A small network was shown many inputs. Here are its activations along a few directions, one row for each input.
In each table, some parts of the input vary, and every possible input appears once, in random order.
A made-up example of a description, with smaller parts first: ring(8) and (point or line(9) or (values(3) and line(6))).
Shared parts are said once, and a part with two or three values counts as separate values.
In the rows, zero is written as 128.

Other details of the inputs vary at random and push rows far along two fixed directions, the same in every table; ignore that.

Rows:
r1: [111 103  60 137 122 143 128 120  70 113 146 115 160 161]
r2: [111 131  92  90  51  90 193  95 141 199  90 130  36 148]
r3: [102 181 165 130 135 125 141 206 162 140 120 123 121  94]
r4: [150 178 211 143 177  83 177 172 143  97 132 129 160 111]
r5: [115 115  88 134 130 194  51 149 110  83 143 104 162 135]
r6: [129 186 192 142 150 126 128 210 164 103 118 121 110  93]
r7: [152  64  70 133 128 152  96 106  96 102 131 126 160 141]
r8: [ 83 165  85  70  40 125 149 145 176 198  89 125  31 132]
r9: [116  93  93 149 147 141 111 115  70 111 147 115 187 143]
r10: [162 141 216 137 169  83 147 133 148 117 119 161 139 106]
r11: [113 141 110 140  72  90 162  58 146 245 132 127  17 157]
r12: [115 149 124  97  63 153 138 128 183 170  93 136  27 111]
r13: [121 113  72 192 137 132  89  85  70 135 187 115 125 173]
r14: [163 157 221 143 176 140 100 171 189 102 133 126 127  51]
r15: [129 109  97 134 136 195  43 136 122  80 147 108 158 123]
r16: [127 116 104  93  68  93 169  78 143 195  84 138  22 136]
r17: [125  93  62 126 122 169 129 113  98 116 139 113 192 146]
r18: [117  99  93 148 146 140 111 108  71  93 152 134 180 148]
r19: [141  80  96 131 147 137  77 100  80 101 141 127 187 153]
r20: [140 166 220 134 183  63 149 148 139 102 127 133 164 118]
r21: [138 107  74 136 136 160 124 128  94  80 146 114 191 145]
r22: [125 133  93  75  51 119 202  83 171 187  90 147  58 138]
r23: [ 98 121  65 124 111 187  67 154 104 103 137 106 149 145]
r24: [149  69  89 124 146 144  82 102 101  94 135 127 194 148]
r25: [148 147 231 149 196  77 149 149 142 119 120 139 156  99]
r26: [152 173 228 146 173 138 108 177 185  85 131 142 124  73]
r27: [118 110  68 144 114 203  64 151 104  89 139 103 130 127]
r28: [ 80 156  69  81  31 142 160 137 169 199  93 141  18 126]
r29: [148  96 126  89  82 105 168  90 172 199  80 140  70 119]
r30: [116  73  63 134 125 152 100  79  72 117 139 141 146 155]
r31: [128 101  96 148 138 205  54 143 117  95 147 105 158 108]
r32: [114  98  67 133 124 160 129 114  79 126 146 111 186 153]
r33: [119 129  99  93  58  90 183  87 140 193  89 130  31 139]
r34: [139 181 213 176 178  57 132 113 145 147 166 131 117 146]
r35: [155 143 213 123 176  71 137 132 152 121 117 142 142 117]
r36: [149  69  95 138 149 153  97 104 100  91 140 145 185 137]
r37: [143 184 230 199 195  66 142 125 141 129 176 150 126 130]
r38: [103 137  96  71  55  87 188  86 148 207  92 130  54 160]
r39: [136 108  89 150 135 201  53 147 114  74 148 108 141 112]
r40: [137  93  75 134 120 208  54 113 125  90 154 130 126 101]
r41: [135  74  99 146 157 148  93 109  81 116 143 124 183 138]
r42: [129 165 203 122 160  62 165 147 144 123 121 134 153 130]
r43: [ 99 119  67 140 114 198  79 155  99  97 143 122 144 135]
r44: [148 100  88 146 139 201  47 137 120  71 156 113 137  94]
r45: [ 94 135  63 147 127 178  83 189  93  86 150 110 158 128]
r46: [131 167 199 132 160  87 185 150 144 114 134 146 149 120]
r47: [133 174 219 145 184  77 178 164 140 104 137 151 166 115]
r48: [173 149 229 149 187  75 141 157 144 100 120 142 146  99]
r49: [129 108 110  84  65 102 171  66 156 204  87 158  28 136]
r50: [128 162 202 138 167  81 181 160 139 137 126 130 158 116]
r51: [142 101  94 130 140 195  36 125 127  77 156 113 155 105]
r52: [110  96  41 128 104 155 130 109  71 116 146 110 151 164]
r53: [126 100  59 110 117 157 117 103 101 102 139 115 188 161]
r54: [115 113  96  65  48  86 166  53 155 220  75 139  15 151]
r55: [101  88  50 130 106 149 124  95  71 122 145 134 159 167]
r56: [157 136 187 132 156  84 148 134 144 127 114 140 109 111]
r57: [143 176 218 141 179  88 179 161 147  99 137 148 170 113]
r58: [134 166 181 110 144  83 171 138 149 129 122 129 146 134]
r59: [137 176 219 127 180  71 169 162 147 103 135 129 175 124]
r60: [101 154 116  99  64 145 147 151 173 194  88 118  42 111]
r61: [161 134 216 138 171  84 147 141 148 137 113 141 146 100]
r62: [133 163 223 148 183  72 174 168 139 121 128 132 173 110]
r63: [109 138 106  90  46 157 140 124 183 204  82 116  17 110]
r64: [103  91  51 123 104 157 138 104  79 143 142 110 161 160]
Description of these inputs: values(4) and (point or line(5) or line(10)).
- Changing only the values(4) part turns r16 into r30. The same change can be made to r27. Which row results? => r12
- Which other rows does r51 become when the line(5) part takes its other values? List them by row number. => r5, r8, r15, r23
- Which other rows does r3 become when the values(4) part takes its other values? List them by row number. => r8, r28, r45

Rows:
r65: [117 178 122  92  64 103 179 119 178 164 105 129  45 146]
r66: [154  46  69 163 134 104  94  11  47 136 167 142 156 189]
r67: [114 144 146 123 115  93 198 161 129 160 102 139 111 128]
r68: [151 154 222 132 173 116  94 153 181 121 118 138 131  94]
r69: [123 154 139 133 144 116 192 152 122 120 142 137 173 131]
r70: [106 172 149 117  87  98 144 146 168 177 101 144  25 116]
r71: [101 151 134 102 100  97 169 143 125 151  95 131  90 137]
r72: [143  80 126 144 181 147 103 142  93  91 141 120 249 122]
r73: [158 118 138 162 160 174 107 126 132  84 160 127 154  98]
r74: [161 142 194 123 164  97 117 168 153  86 109 135 127  99]
r75: [116 186 211 150 167 104 109 173 168 130 138 126 129 112]
r76: [ 87 111  65 103  95 144 115 114  93 150 128 103 148 167]
r77: [120 142 147 175 156 152 100 157 116 132 166 102 152 115]
r78: [157 155 150  76  81 104 164 108 194 147  95 140  55 116]
r79: [108 137  64 137  68 166 148 100 133 169 144 119  61 132]
r80: [134 150 174 144 128  21 195  50 128 209 134 152  54 176]
r81: [161 116 174 181 191 154  92 164 115  80 142 130 160  80]
r82: [128 158 171 169 204 112  91 203  97  43 159 116 198 124]
r83: [114 162 130 107 104 105 125 138 149 163 116 108  98 141]
r84: [122  74  57 134 116 188  52 111  94 103 128 135 121 134]
r85: [154 140 190 125 124 122 139 124 190 181 107 123  67  83]
r86: [132  65  38 111 110 172 140  94  96 107 141 131 182 144]
r87: [127  69  48 111 110 178  56  98 104 114 126 103 156 159]
r88: [122 160 188 139 167  89 173 172 140 143 125 123 180 121]
r89: [159 115 192 150 202 107 144 178 111  74 121 144 213  92]
r90: [124  79  51  98 107 174 114  88  95  89 134 126 171 150]
r91: [130  99 140 114 153 139 102 125 118 101 116 116 193 133]
r92: [ 96 140  71  84  71 129 173 102 125 153 122 125  95 156]
r93: [ 93 117  25 139  95 189  77 107  91 108 174 124 135 158]
r94: [130 123  82  79  48 152 131  72 174 174 105 149  27 124]
r95: [124  84  85  97 108 141 116 112  95 114 101 131 133 132]
r96: [129 174 203 181 169 111 144 185 143 122 136 127 108  88]
- What do these inputs look like to the network? => values(2) and (point or (values(3) and line(5)))
- Changing only the values(2) part turns r93 into r94. The same change can be made to r75. Which row results? => r68
- Which other rows does r86 become when the values(3) part takes its other values? List them by row number. => r72, r89
- Which other rows does r79 become when the line(5) part takes its other values? List them by row number. => r65, r69, r92, r93
- Which other rows does r95 become when the values(2) part takes its other values? List them by row number. => r71
- Which other rows does r87 become when the values(3) part takes its other values? List them by row number. => r74, r78

Rows:
r97: [111  81  25 116  63 168 119  64  93 164 129 123  84 158]
r98: [113 144 121  99 103 121 150 132 143 144 113 129 108 133]
r99: [146 117 164 158 199 124 108 150 108  67 154 128 205 120]
r100: [148 130 167 150 190 158  65 173 129  57 145 122 189  98]
r101: [125 124 131 104 111  98 138 107 132 155 110 126 113 143]
r102: [135 155 190 147 161 111 145 152 150 125 133 135 138 107]
r103: [126 159 163 110 116 102 167 151 165 145 100 128  99 120]
r104: [142 139 171 166 185 155  61 171 126  60 155 123 180  97]
r105: [148 145 165 113 120 102 168 125 166 149 112 137 102 113]
r106: [115 110  89 128 117 126 104  99  98 142 136 117 133 158]
r107: [111  94  53 157 141 184  81 138  61  89 166 109 189 145]
r108: [125 123 126 111 108 128 150 118 144 153 111 134 111 123]
r109: [128 128 127 129 115 110 141 106 137 148 122 136  95 127]
r110: [145 142 181 121 140  88 150 132 149 134 112 147 120 119]
r111: [129  87  58 162 144 181  80 113  71  89 173 114 191 150]
r112: [138 149 172 126 128  89 152 125 153 155 116 144  90 123]
r113: [116 162 152 129 137 116 139 153 138 122 135 129 128 126]
r114: [131 153 161 109 116 104 169 150 159 149 103 132 100 106]
r115: [ 92  98  14 110  53 171 120  94 102 168 121 112  81 167]
r116: [137 120 130 112 111 123 152 106 136 144 113 133 102 126]
- What do these inputs look like to the network? => values(2) and (point or line(9))
- Changing only the values(2) part turns r111 into r105. The same change can be made to r115. Which row results? => r103

Rows:
r117: [ 95 112  51 103  76 150 109 100 113 155 126 115  98 159]
r118: [146 133 160 135 142 129 145 130 145 118 128 144 131 108]
r119: [152 167 214 141 178 102 157 169 159  94 129 131 160  98]
r120: [117  97  71 141 122 169 127 122  90 120 143 126 165 137]
r121: [138 126 169 142 155  44 168  83 101 146 136 141 157 163]
r122: [124 160 174 121 138 102 126 143 156 127 118 134 107 122]
r123: [123 146 136  96  80 105 192 125 167 182  88 131  63 121]
r124: [128 165 184 100 126  93 162 150 175 138 103 133 108 110]
r125: [152 172 233 143 183  84 119 170 168 114 125 133 136 100]
r126: [145 171 229 123 176  89 141 172 171  96 113 141 147  98]
r127: [162 147 222 148 191 107 128 165 155  90 126 131 165  91]
r128: [118 135 132  99  93 109 123 112 161 176  98 128  61 127]
r129: [114 158 138 110  83 101 181 123 162 189  99 128  51 129]
r130: [102 102  58 148 132 170  86 132  61 101 158 110 179 156]
r131: [133 147 155 135 145 118 110 144 137 113 133 131 132 129]
r132: [137 143 157 146 147 124 121 136 135 112 136 128 128 124]
r133: [127  97  70 140 132 168 109 121  93  95 152 122 171 135]
r134: [128 134 146  80  85 102 148 113 180 180  78 134  56 114]
r135: [127 133 133 105  93 113 130 108 154 177 104 128  57 122]
r136: [142 146 172 114 133 111 144 139 153 122 112 138 114 109]
r137: [122 101  76 127 128 166 100 125  88  96 146 117 175 140]
r138: [107  85  22 115  73 169 133  99  93 150 125 122 115 149]
r139: [ 94  99  27 118  78 163 103 108  86 151 134 112 121 170]
r140: [138 134 145  84  83 103 150 114 180 182  82 135  56 115]
r141: [133 126 133 121  95 121 142  99 158 184 114 136  57 118]
r142: [105  83  13 136  83 188 101  80  80 144 154 119 123 160]
r143: [129 164 166 127 138 104 135 149 151 130 129 127 120 125]
r144: [132 138 131  87  81 111 154 115 170 166  91 139  65 126]
r145: [137 173 206 167 187  96 150 180 138  99 145 133 159 104]
r146: [117 112  78 145 126 161 102 117  96 112 153 112 150 148]
r147: [121  54  35 104 102 106 151  34  60 164 127 134 148 200]
r148: [114 126  99  98  87 127 152 130 136 160 104 126 104 139]
r149: [156 151 208 151 189 115 131 166 144  73 135 134 176 101]
r150: [151 166 212 165 188 101 130 164 147  88 147 140 148 100]
r151: [133 140 148 107  88 105 150 106 174 188  97 128  39 119]
r152: [ 92 102  58 141 132 166  79 136  69 100 154 109 183 161]
r153: [135  71  64 144 136 178  78 111  84  94 150 120 173 132]
r154: [141  92 117 155 184 168  60 144  78  57 157 117 223 123]
r155: [105 111  51 110  76 154 116  95 106 157 131 117  93 153]
r156: [142 148 166 129 136 118 166 134 156 134 125 140 123 105]
r157: [107 143 127  84  81 106 171 132 160 175  88 130  77 129]
r158: [144 165 197 173 199 111 126 171 131  76 162 130 179 105]
r159: [135 114 125 177 177 162  86 135  90  75 173 130 191 130]
r160: [120 113 107 189 187 169  90 152  64  69 181 120 227 137]
r161: [157 146 198 158 194 118 128 166 136  66 146 140 181  97]
r162: [140 115 131 107  91 127 154 100 162 176 103 139  68 111]
r163: [118  80  39 127  83 166  93  83 102 155 135 120  91 146]
r164: [117 142 127  90  81 110 178 127 153 177  92 132  73 123]
r165: [121 105  73 120 118 159 103 125 102 107 138 118 165 146]
r166: [129 112 116 170 186 164  59 148  71  52 175 119 214 137]
- What do these inputs look like to the network? => values(2) and (point or (line(4) and line(6)))
- Changing only the values(2) part turns r140 into r125. The same change can be made to r134. Which row results? => r128
- Which other rows does r166 become when the values(2) part takes its other values? List them by row number. => r136
- Which other rows does r143 become when the line(6) part takes its other values? List them by row number. => r117, r142, r146, r155, r158
- Which other rows does r136 become when the line(4) part takes its other values? List them by row number. => r137, r154, r164
